A small network was trained on made-up records. Each row is its average activation on records with the value named, seen along a few directions.
Values that are neighbours, or in one group, have similar rows; names and order tell nothing.
In the rows, zero is written as 500.
Random noise pushes rows far along 3 fixed directions. That doesn't count. These rows show it; they differ only by the noise:
[521 484 599 487 512 466 523 480 493 509 521 522 490 579 476 390 530 458]
[533 481 718 446 514 408 583 491 487 478 510 474 551 751 535 311 561 520]
[361 478 248 451 505 700 311 371 451 609 618 487 413 142 308 740 581 529]
[503 474 607 447 507 462 528 465 481 507 533 489 517 611 491 395 557 494]
[422 525 508 499 546 623 405 442 469 549 557 455 465 432 365 594 586 638]


Values of ZIKEV:
funa: [445 666 419 523 662 622 433 388 447 568 439 392 478 410 489 665 472 625]
meb: [492 497 383 517 479 548 477 586 559 473 438 521 448 455 529 504 448 508]
rel: [606 446 525 618 445 437 609 638 612 395 446 638 523 452 537 412 408 378]
zut: [428 439 397 425 425 452 422 447 457 581 509 504 499 418 475 490 551 409]
lurup: [509 377 325 407 411 511 517 495 593 472 486 540 479 368 579 527 499 475]
piz: [464 411 306 451 342 403 454 523 460 577 506 655 456 356 499 469 481 183]
dolo: [551 506 412 440 449 390 570 496 504 489 501 479 497 575 723 408 411 323]
loluf: [449 463 569 434 505 515 497 465 406 516 545 415 593 651 472 512 627 635]
soget: [507 493 691 449 542 488 591 447 469 429 515 414 614 703 467 568 562 750]
pife: [504 584 484 398 578 436 537 398 501 482 495 351 495 591 681 523 517 539]
godo: [492 495 499 403 457 415 530 549 513 476 473 389 573 648 674 458 459 530]
visun: [564 483 542 558 475 484 527 501 472 500 564 600 501 413 431 450 441 428]
nesa: [406 421 515 363 458 522 538 524 459 422 571 342 727 550 525 644 614 662]
The values of ZIKEV form a line.
A walk along ZIKEV starts at funa and steps to its neighbour pife. Put rel, piz, dolo, nesa in the order it reaches them.
> dolo, rel, nesa, piz
Fewest steps between soget and godo?
> 5
Name the neighbours of loluf, in listed order.
> zut, visun

Values of ZOKIK:
nozu: [329 525 300 479 509 706 304 401 390 632 602 457 450 263 307 729 640 610]
nisu: [405 431 202 441 389 559 394 388 394 592 602 557 457 118 357 649 504 250]
bov: [504 536 482 422 550 439 528 433 495 493 443 381 525 587 646 458 430 489]
mupod: [455 489 490 507 520 554 464 438 446 540 569 510 546 426 380 628 569 522]
gimo: [523 606 570 424 570 481 543 448 498 490 443 442 510 628 650 480 436 538]
zum: [578 588 507 639 559 493 483 535 602 503 416 521 384 482 567 484 397 408]
ramab: [473 458 518 516 456 512 480 566 524 474 484 514 519 418 492 528 566 597]
lafe: [466 411 403 374 378 405 535 545 531 458 515 477 568 493 620 505 539 462]
sib: [634 457 653 632 522 456 617 598 553 412 467 658 468 583 471 348 455 431]
mulaf: [483 513 517 541 534 511 429 495 439 580 484 532 421 541 381 401 522 470]
nolu: [573 544 652 636 585 571 486 511 562 510 519 531 488 496 357 543 456 585]
bofo: [437 489 365 371 437 502 509 490 486 475 565 382 561 554 605 562 487 628]
zil: [484 475 512 534 505 572 501 562 547 441 474 511 507 464 468 552 540 614]
The values of ZOKIK form a line.
A walk along ZOKIK starts at mulaf and steps to its neighbour nozu. Put bov, ramab, sib, nolu in the order it reaches them.
> nolu, sib, ramab, bov
Name the neighbours of bofo, in listed order.
> zum, lafe
Fewest steps between zil and gimo?
> 6
